These are the activations of a small neural network, seen along a few directions. Each row is one input.
In each table, some parts of the input vary, and every possible input appears once, in random order.
Descriptions start from the smaller parts, as in this example, which fits no table here: one of 2 separate values, together with either a single point or one of 9 places around a ring or (one of 5 places around a ring, together with one of 6 places along a line).
Shared parts are said once, and a part with two or three values counts as separate values.
In the rows, 128 means zero.

Table:
r1: [126 154 136 208 104 160 131 124 207 120 143  90]
r2: [178 131 115 121 127 102 129  65 141 147  72 138]
r3: [106 123 148 180  97 141 177  88  72 129 130 147]
r4: [150 116  77 201 117 129  95 101 196 103 117 141]
r5: [ 72 188 184  33  58 156 150  85 111 112 187 154]
r6: [103 148 171 156  97 126 212 105 103  89 128 118]
r7: [142 116  87 135 152 162 149  86  65  55 100 198]
r8: [123 168 174 120  98 118 167 108 163 152  79  93]
r9: [149 185 199  83  66 145 113 125 150 137 116  94]
r10: [187 130  75 102 220 101  72 203 151 150  83 163]
r11: [121  99 105 143 104  90 176  82  99  76 110 177]
r12: [117  27 127 160 181 134 127 178  87 163 180  77]
r13: [130  25  73  99 223 122  89 191  78  70 121 126]
r14: [116  12  90 123 176  78 119 183 110 106 149 113]
r15: [ 95 163  74  52 158 148 131  33  56  90 104 191]
r16: [144 147 164 154 114 147 125  89 118 190  77 128]
r17: [116 157 182 104  56 166 162 134 116  69 175 121]
r18: [159 126  76 129 157  35  94 195 156 180  94 142]
r19: [178 177 143  90 118 144  85 246 190 190 176  82]
r20: [ 91 142 149 101 101 138 167  30  71 171 156 176]
r21: [172 135 123 170 170  91  99 188 136 229 133 112]
r22: [176 138 104  89 164 136 105  87 125 103  34 161]
r23: [109 179 177 165  72 168  70 158 199  92 159  99]
r24: [ 95  75 147  98 106 152 104 230 100 127 209  44]
r25: [ 67 172 160  75 100 131 201  49 114 138 159 137]
r26: [ 93 139 100  71 123 102 159  23  95 121 137 187]
r27: [171 157 124 129 161 106 132 205 195 200 152  76]
r28: [ 85  54 137 125 154 110 154 219 120 122 163  51]
r29: [126 134 134 249 107 147  94 108 147 148 121 120]
r30: [143 123  82 173 161 157  53 122 169  61  75 183]
Changing only one part turns r13 into r14. The same change can be made to r10. Which row results?
Answer: r18
What is each input in this table made of?
Answer: one of 5 places along a line, together with either one of 2 separate values or one of 4 places along a line
Which other rows does r19 become when the choice among 2 separate values takes its other values? List them by row number.
Answer: r24
Which other rows does r26 become when the place on the line of 5 takes its other values? List them by row number.
Answer: r5, r15, r20, r25

Table:
r31: [137 173 144 107 124 136 102 136 157 156 126 112]
r32: [126 140 130 109 113 117 151 136 124 131 150 110]
r33: [119 126 145 148 106 131 143 123 143 109 138 111]
r34: [133 162 153 144 111 145  98 144 163 129 130 124]
r35: [116 114 127  99 126 130 154 131 102 114 164 117]
r36: [118 119 127 145 127 128 141 109 115 119 116 143]
r37: [132 129 109 141 130 138 102 100 128 108  94 169]
r38: [117 130 147 160 111 130 138 119 134 143 140 111]
r39: [155  58 107 175 182  95  75 241 154 133 120 100]
r40: [102 100 139 150 119 146 142 118 110 125 149 122]
r41: [137 129 119 114 138 112 137  98 112 148 101 162]
r42: [158  70  98 133 194  87  83 242 146 160 112  94]
r43: [144 134  94 107 137 109 136 100 120 121 114 157]
r44: [142 159 132 112 114 120 129 139 158 142 139 106]
r45: [127 140 122  88 143 133 125 127 107 124 114 142]
r46: [145 143 109  99 144 127 115 109 114 128  96 162]
r47: [134 159 149 121 120 123 132 136 155 175 124 115]
r48: [134 121 101 143 130 126 132  95 138  96  93 162]
r49: [126 137 143 147 112 146 120 132 132 116 137 122]
r50: [137 122 119 150 128 121 133  89 123 126  96 167]
r51: [128 153 161 163 109 131 118 124 166 152 130 113]
r52: [125 138 141 120 115 119 152 134 116 158 148 116]
r53: [138 153 131 153 111 135 125 129 174 120 127 110]
r54: [114 105 133 143 118 155 123 127 104  98 156 127]
r55: [124 122 105 134 128 129 144 108 123  95 116 136]
r56: [118 131 113 108 141 116 138 113 106 149 127 137]
r57: [109 121 136  98 133 145 123 131 101 127 157 125]
r58: [112  99 125 144 121 140 146 115 119  94 149 116]
r59: [127 128 118  94 132 117 143 113 112 117 129 124]
r60: [124 143 149 108 121 132 122 140 126 138 141 121]
r61: [128 124 132 132 125 143 116 108 114 102 121 137]
r62: [111 114 136 108 135 134 157 132  99 143 142 126]
What is each input in this table made of?
Answer: one of 2 separate values, together with either a single point or (one of 3 separate values, together with one of 5 places along a line)

Table:
r63: [104 116 153 140 128 125 144 148 127 134 155  90]
r64: [113  69 111 139 157  99 133 153 113 128 133 144]
r65: [145 143 110 101 141 117 118 164 123 131 111 133]
r66: [157 121 107 143 134 134  95 135 153 101 118 127]
r67: [136 125 160 168 102 106 134 140 167 128 127 118]
r68: [147 149 121 149 110 154 104 141 153 114 122  97]
r69: [124 156 132 139  90 154 155  37 122 104 113 169]
r70: [142 129 137  95 124 138 112 153 147 151 129 117]
r71: [110 180 143  86 115 141 156  47  97 140 111 159]
r72: [ 88 142 134 109  99 157 173  58  76  98 133 152]
r73: [128 147 153 119 134 119 145 154 146 169 133 105]
r74: [111 115 138 117 134 145 108 151 125 112 165 105]
r75: [114  95 116 116 145 132 104 156 115 107 147 135]
r76: [148 107  98 177 139 103 117 141 140 139 113 152]
r77: [153 126 105 121 166  96 121 142 117 164 109 119]
Changing only one part turns r67 into r73. The same change can be made to r68. Which row results?
Answer: r70
What is each input in this table made of?
Answer: one of 3 separate values, together with either a single point or one of 4 places along a line
Which other rows does r74 become when the place on the line of 4 takes its other values? List them by row number.
Answer: r63, r64, r75
Which other rows does r69 become when the choice among 3 separate values takes its other values? List them by row number.
Answer: r71, r72

Table:
r78: [112  84  94 170 135 120 169  19  98  47  97 180]
r79: [ 86  57 147 137 102 122 154 237 135  68 198  75]
r80: [161  56  39  97 238  63  84 203  63 129  68 155]
r81: [ 76 137 103  57 113 166 146  46  37  76 158 151]
r82: [ 63  80 146  87 123 113 185 140  58 169 208  91]
r83: [223 146  61  90 212  75  65 196 175 207  65 154]
r84: [100  61 136 247 133 175  85 144  97  61 119 124]
r85: [142 180 166  76 111 132 175 128 138 252 194  73]
r86: [167 144 175 225 114 189  78 141 209 130 111 140]
r87: [138 189 130 173 100 103 151  20 188 117  53 184]
r88: [134 231 165  35  78 159 119  37 117 136  98 142]
r89: [135 171 174 143  78 119 126 225 222 143 168  67]
What is each input in this table made of?
Answer: one of 2 separate values, together with either a single point or one of 5 places around a ring
List by row number the other rows that have the choice among 2 separate values in common with r85.
Answer: r83, r86, r87, r88, r89
Which other rows does r84 become when the choice among 2 separate values takes its other values? List them by row number.
Answer: r86

Table:
r90: [130 174 179 137 113 150 145 122 167 126 109 105]
r91: [138 138 160 128  87 146 118 113 144 142 148 142]
r92: [149 138 127 119 131  82 129 195 171 206 161  91]
r93: [136 136 124 121 112 110 131  84 152  98  91 135]
r94: [100 124 173 100 132 149 140 128  72 146 161 112]
r95: [144 152 143 136  98 137 143 107 159 105 138  97]
r96: [111 116 121  93 155 123 166 105  85 107 107 113]
r97: [127 116 156  97  87 146 139 131  97 131 152 133]
r98: [119 104 138  89 163 138 147 106  71 143 127 157]
r99: [139  96 105 175 151  84 149 139 134 170 105 138]
r100: [146 117 127  99 113 121 125  97  71 121 120 156]
r101: [147 130 128 103 158 109  72 243 172 151 150  74]
r102: [122 150 119 137 148 149 116  84 163 136  92 165]
r103: [132 169 193 130 107 158 113 124 144 160 116 133]
r104: [ 61 116 136 112 137 152 145 104  97 132 167 104]
r105: [126 127  93 134 118 125 116  69 151 112 121 172]
r106: [121 165 137 132 104 130 160 140 139  94 145 119]
r107: [145 163 147 127 121 144 102 100 119 158  70 152]
r108: [145 164 141 130 129 128 132  98 150 119  65 128]
r109: [150 149 112 119 118 129 132 117  94 118 114 184]
r110: [165 128  94 109 164  69 125 175 162 203 125 126]
r111: [149  52 104 199 168 116 115 166 118 115  97 125]
r112: [153  72  91 151 187 123  53 218 132 103 104 110]
r113: [155 132 121 121 103 125 108  87 118 131 103 161]
r114: [ 99 159 119 144 109 132 135 113 134 105 172 146]
r115: [142 116 114  99 118 113 160  97 105  90 112 127]
r116: [119 105  90 112 125 129 139  84 105 101 129 166]
r117: [114 164 144 149 116 166 117 101 172 148 134 127]
r118: [107 139 127 143  95 141 116  90 161 120 155 130]
r119: [162 123  88  92 189  96  66 221 154 151 112 106]
r120: [140  78 124 159 156 136  62 240 149 106 141  76]
r121: [115 161 153 127  93 136 132 136 108 126 149 149]
r122: [130 100 134 186 119 101 152 162 146 183 146  98]
r123: [130  63 147 211 138 131 117 189 133 117 135  97]
r124: [104 144  82 131 134 127 133  96 131 103 128 184]
r125: [135 125 144 109  97 137 169 124 123  99 156 101]
r126: [ 83 113 106 110 176 134 140  76  85 124 140 140]
r127: [133 152  99 121 115 118 155 119 121  90  97 145]
r128: [ 93 126 155 105 131 143 170 128 103 118 150  77]
r129: [105 122 126 122 103 140 136  95 108 110 173 119]
What is each input in this table made of?
Answer: one of 2 separate values, together with either one of 5 places around a ring or (one of 3 separate values, together with one of 5 places along a line)
Changing only the choice among 2 separate values turns r112 into r120. The same change can be made to r96. Which row results?
Answer: r128
Changing only the choice among 2 separate values turns r124 into r114. The same change can be made to r100. Which row results?
Answer: r97
A walk changes only the place on the ring of 5. It starts at r99 and steps to r111. List the rest of the walk in order.
Answer: r112, r119, r110
